Each row below holds a small network's activations on one input, seen along a few directions.
In each table, some parts of the input vary, and every possible input appears once, in random order.
A made-up example of a description, with smaller parts first: one of 4 places along a line, together with either a single point or one of 9 places along a line or (one of 3 separate values, together with one of 5 places around a ring).
Shared parts are said once, and a part with two or three values counts as separate values.
In the rows, 128 means zero.

Other details of the inputs vary at random and push rows far along two fixed directions, the same in every table; ignore that.

Rows:
row 1: [170 108 164  95 119 196 161  86 184 102 216  75]
row 2: [192 141 121 118 116 150 133  69 103 106 187  15]
row 3: [208 164  92 151 131 127 134  58 108 112 187  48]
row 4: [129 149  79 153 184  93 111 164  65 110 124 127]
row 5: [ 43 105 140 133 146 117 100 183 113 138  53 210]
row 6: [131 152 112 130 134 125 118 150 103 106 149 117]
row 7: [ 75 121 125 119 131  84 102 183  91 163  40 185]
row 8: [137 175  90 157 161 116  95 131  74  97 146  95]
row 9: [143 134 117 126 136 110 140 115 143 149 117 146]
row 10: [107 140 137 124 130 144 109 146 102 110 128 119]
row 11: [110  76 157  71  90 150 159 148 176 153 120 151]
row 12: [158 117 137  93 110 171 141  94 156 132 174  66]
row 13: [134  87 180  96  84 146 151  94 181 145 129 134]
row 14: [ 80  96 187  91  76 143 165 165 205 136 103 226]
row 15: [150 116 131 200 106 181 138 171 204 121 166  59]
row 16: [215 181  71 147 154 129 126  72 105 120 198  42]
row 17: [148 161  65 180 228 134  89 100  53  99 158  61]
row 18: [151 145  92 148 139  86 113 117  76 128 115 103]
row 19: [155 122 117 115 138 115 157 113 151 148 134 138]
row 20: [191 158 115 161 157 153 138  46 122  82 206  48]
row 21: [ 87 139 100 153 181  96  94 179  57 124  81 156]
row 22: [ 89  79 208 100  76 159 152 128 191 126 117 183]
row 23: [163 178  66 156 169  91  91 116  59 129 127  78]
row 24: [181 180  62 186 204  93 106  59  71 127 139  70]
row 25: [ 96  98 155 126 117 152 128 126 133 110 125 135]
row 26: [ 96 112 107 121 129  67 139 189 122 173  54 231]
row 27: [146 150  92 126 136  95 117 144  95 138 119 115]
row 28: [ 80  94 133 116 147 135 132 169 127 129 106 172]
row 29: [144 130 178 108  78 178 160  85 195 101 187 113]
row 30: [135 176  80 189 211 103  96 107  76 111 119 127]
row 31: [119 130 115 133 137 116 142 162 127 124 125 178]
row 32: [127 105 132 122 123 131 127 106 122 136 117 109]
row 33: [ 96 118 112 140 150 104 104 130  99 150  77 143]
row 34: [177 167  99 169 150 132 125  80  96  86 185  74]
row 35: [ 80 123  96 164 199  70 122 177  94 142  57 227]
row 36: [144 185  66 188 193  94  82 115  38  91 143  78]
row 37: [101 106 191  73  33 167 170 164 215 125 145 198]
row 38: [ 70 118 134 142 122  81 113 185  95 122  63 203]
row 39: [ 89 109 134 112 123 123 114 144 130 156  80 158]
row 40: [119  83 208  68  46 168 160 102 221 151 138 146]
row 41: [ 51  80 171  81  95 121 145 220 144 140  71 223]
row 42: [115 110 186  64  17 153 165 143 220 153 126 185]
row 43: [186 141 160  87  40 175 166  69 196 122 209  69]
row 44: [158 170  72 189 210 111  89  96  18  82 153  43]
row 45: [140 113 122  96 127 124 139 146 114 142 128 106]
row 46: [142 124 174 109 107 191 136  89 177 107 183  97]
row 47: [ 74  97 199  79  53 159 142 166 166 119 116 164]
row 48: [191 156 132 115 113 160 146  58 168 124 189  63]
row 49: [183 129 162 104 117 208 148  64 179  94 232  47]
row 50: [118 115 138  93 105 122 131 155 124 149 109 130]
row 51: [120 118  68 239 168  90 100 211 136 177  57 124]
row 52: [142  98 167  50  40 148 177 152 192 142 156 132]
row 53: [171 160 136 133  99 169 139  81 148  91 210  74]
row 54: [ 70 114 131 124 124  75 105 178  90 162  37 185]
row 55: [104 104 179  70  28 127 149 156 181 147 109 166]
row 56: [147 110 145 102 123 146 140 104 165 148 139 120]
row 57: [ 65 145 108 162 152  78  99 191  94 140  48 238]
row 58: [151 120  97 138 191 106 125 112 107 150 119 119]
row 59: [ 93 123 103 167 169  49 115 142  91 163  24 216]
row 60: [165 115 175  83  82 185 147  72 197 136 180  82]
row 61: [ 96 147  82 188 213 102  76 127  45 111  98 122]
row 62: [ 89 120 137 159 167 114 103 129 110 129  91 170]
Each input here is: one of 2 separate values, together with either a single point or (one of 5 places along a line, together with one of 6 places around a ring).
Q: The inputs of row 7 and row 10 match in every part but the choice among 2 separate values. If row 60 is changed in the same way as row 7 into row 10, which row does it become?
A: row 46
Q: The inputs of row 22 and row 13 match in every part but the choice among 2 separate values. If row 57 is changed in the same way as row 22 into row 13, which row does it become?
A: row 42
Q: Which other rows does row 33 become when the place on the ring of 6 takes its other values? List them by row number.
A: row 24, row 40, row 43, row 54, row 55
Q: Which other rows does row 56 become when the choice among 2 separate values takes its other values? List them by row number.
A: row 49
Q: Which other rows does row 34 become when the place on the line of 5 takes its other values? List them by row number.
A: row 31, row 37, row 53, row 57

Rows:
row 63: [145 102 153 128 104 162 147 105 169 117 157 108]
row 64: [152 148 110 125 119 122 125 113 109 118 146  90]
row 65: [135 133 168 115 115 201 136  92 147  68 213  74]
row 66: [102  99 161 121  96 129 151 156 181 136 109 184]
row 67: [144 139 112 150 136 122 140 137 131 126 144 115]
row 68: [ 77 111 137 128 127  77 131 165 126 144  64 229]
row 69: [152 123 143  95  92 171 153 125 183 131 173 100]
row 70: [122 117 154 112  74 151 130 150 172 138 128 126]
row 71: [148 114 154 113  70 162 164 132 184 122 168 109]
row 72: [166 138 150 130  90 177 135  87 182 111 189  68]
row 73: [182 143 107 162 144 152 136  83 131 102 188  56]
row 74: [115 133 118 153 121 112 127 159 129 137 106 146]
row 75: [ 79 104 132 133 145 113 122 158 147 157  70 211]
row 76: [101 145  99 157 193 121  85 154  47  94 129 112]
row 77: [106 128  90 143 178  67 105 154  58 146  73 159]
row 78: [180 139 142 114  98 173 158 108 176 116 199  75]
row 79: [156 136 149 110  84 153 147  87 161 109 175  97]
row 80: [ 95 140 137 145 143 149 119 142 113  85 144 145]
row 81: [117 155 122 149 147 148 115 145  97  81 161 115]
row 82: [136 138  91 164 204 106 104 126  83 135 103 114]
row 83: [153 120 150 130 104 168 142  92 169 115 170  82]
row 84: [148 145 120 127 122 115 141 121 120 122 149 122]
row 85: [150 145 108 139 127 112 135 120 105 119 140 117]
row 86: [155 162  89 145 162 115  93  97  68 126 143  62]
row 87: [172 151 115 128 141 146 127  65 103 108 174  42]
row 88: [170 152  79 164 175 116 117 117  93 115 158  65]
row 89: [114 145  94 160 186  73 106 138  78 139  78 184]
row 90: [100 114 177 102 111 184 133 130 140  85 164 114]
row 91: [101  93 160  93 100 135 141 172 163 155 100 167]
row 92: [124 150  82 159 203  90 100 108  74 138  97 154]
row 93: [125 162  81 190 172  92  94 148  83 138  96 126]
row 94: [130 114 153 108  96 162 150 124 194 134 149 148]
row 95: [108  91 165 106 103 143 151 142 169 138 113 148]
row 96: [112  95 167 117 102 142 150 136 178 135 121 160]
row 97: [161 116 142  91  91 154 146 101 135 118 175  77]
row 98: [112 120 158  92  86 121 151 158 158 145 108 191]
row 99: [129 138 131 125 130 129 112 101 110 131 122 105]
row 100: [134 130 119 109 143 114 121 130 101 139 122 126]
row 101: [135 117 149 110  77 153 146 140 171 126 147 106]
row 102: [ 96  93 137 134 131 116 129 154 131 142  81 161]
row 103: [105 119 129 112 118  91 132 163 118 140  89 177]
row 104: [108 100 149  92 100 150 142 154 168 154 120 151]
row 105: [100 100 169  82 103 128 144 139 152 147  95 179]
row 106: [ 68 106 134 105 139  95 123 159 119 163  49 219]
row 107: [ 92 118 169 108  75 123 131 143 164 142  91 192]
row 108: [118 137  92 153 194  77 107 124  60 133  84 139]
row 109: [106 120  93 158 179  84 108 168  81 148  78 147]
row 110: [156 115 156 105  93 156 150  82 156 110 173 100]
row 111: [169 149  96 168 194 132 111  88 103 118 157  80]
row 112: [132 128 124 134 124 113 135 117 122 121 125 145]
row 113: [ 98  92 149 112  82 124 146 180 163 143  94 175]
row 114: [159 150  82 157 201 135 110  92  95 127 147  71]
row 115: [156 173  69 154 182 101 112 111  77 127 135 117]
row 116: [ 93 103 160 128  87 128 141 158 175 139  95 181]
row 117: [128 147  77 134 188  93 100 125  66 143 106 126]
row 118: [140 128 152  91  93 154 153 101 176 125 160 139]
row 119: [109 123 135 154 135 127 109 130 136 140  98 145]
row 120: [132 131 116 119 125 117 120 121  99 131 127 105]
row 121: [142 109 153 103  81 167 144 122 167 128 164  79]
row 122: [134 143 106 110 136 117 127 129 117 136 125 135]
row 123: [ 65  96 140 136 127 101 119 177 129 155  45 195]
row 124: [124  88 159  99  78 151 149 146 166 136 141 121]
row 125: [132 122 150 100  83 163 159 140 193 139 156 138]
row 126: [145 136 119 150 152 131 129 121 137 126 138 127]
row 127: [148 119 145  93  77 142 151 123 147 119 153 112]
row 128: [154 158 119 135 146 170 112 117  98  68 204  53]
row 129: [184 150 119 145 143 173 114  67 128 109 188  16]
row 130: [121 136 137 135 127 121 110 104 122 133 116 135]
row 131: [139 124 119 128 144 121 127 104  97 122 126 108]
row 132: [150 177  82 168 162  97  96 113  72 124 125 102]
row 133: [116 102 176  91  87 136 155 116 172 129 134 160]
row 134: [ 88 113 139 120 143  93 121 146 121 150  70 211]
row 135: [172 158  78 160 185 119 112 119  91 122 152  72]
row 136: [ 89 131 125 132 111  86 126 169 113 145  68 196]
row 137: [136 138 122 109 129 111 128 138 117 134 124 137]
row 138: [ 89  99 161 107  82 137 124 168 161 156  91 159]
row 139: [128 162  85 156 161  85  89 134  69 134  96 122]
row 140: [123 148  94 166 180  88  99 106  72 126  98 132]
Q: What is each input in this table made of?
A: one of 6 places around a ring, together with either a single point or (one of 2 separate values, together with one of 6 places along a line)
Q: The inputs of row 70 and row 72 match in every part but the place on the ring of 6. If row 103 is changed in the same way as row 70 into row 72, which row does it become?
A: row 68
Q: The inputs of row 78 and row 126 match in every part but the place on the ring of 6. If row 136 is changed in the same way as row 78 into row 126, which row does it become?
A: row 79
Q: Which other rows does row 66 become when the choice among 2 separate values takes its other values? List them by row number.
A: row 68
Q: A walk changes only the place on the ring of 6. It starts at row 130 and steps to row 107. List the rest of the walk in order.
A: row 132, row 139, row 86, row 99
Q: Which other rows agree with row 123 in the place on the ring of 6? List them by row number.
A: row 82, row 87, row 90, row 95, row 99, row 102, row 105, row 106, row 108, row 114, row 129, row 131

Rows:
row 141: [122 148  75 179 187  73 110 162  95 151  78 168]
row 142: [ 78  79 189  55  69 131 160 160 187 166  83 223]
row 143: [134 143  91 133 151  90 100 124  68 141  96 113]
row 144: [ 46 121 166 125 114 132 111 186 122 112  91 176]
row 145: [108 127  79 160 179  69 106 157  65 152  64 145]
row 146: [119 137 142 159 164 150 106 154  87  77 152 102]
row 147: [133 108 214  70  53 251 167  97 227  69 231  59]
row 148: [130 136 119 115 147 102 116  99  93 136 108 141]
row 149: [122 141 100 172 186  94  97 115  95 146  91 151]
row 150: [153 120 120 133 126 145 135 129 151 144 141  89]
row 151: [113 131  87 177 209  83 104 139  91 154  71 166]
row 152: [162 131 115 103 122 141 134 114 123 139 154  75]
row 153: [ 48  93 192 103  55 172 149 185 179 112 104 223]
row 154: [139 131  98 162 149 105 114 122  99 135 110 101]
row 155: [215 171  85 140 148 137 142  63 111  99 215  25]
row 156: [151 141 103 159 144 124 106 115 116 140 131  86]
row 157: [ 44  69 193  89  69 165 136 198 182 111 118 210]
row 158: [169 142 109 155 161 128 126  68 111 115 158  78]
row 159: [179 136 119 121 145 145 144  64 125 114 184  62]
row 160: [162 142 122  97 109 131 148 118 141 132 158 114]
row 161: [ 88  97 169 105  56 109 159 171 187 151  81 222]
row 162: [132 154  97 165 152  92 109 139 112 142 102 153]
row 163: [196 146 160  64  47 174 165  67 178 106 221  60]
Q: What is each input in this table made of?
A: either one of 5 separate values or (one of 3 separate values, together with one of 6 places along a line)
Q: Which other rows does row 143 become when the choice among 3 separate values takes its other values? List them by row number.
A: row 148, row 163
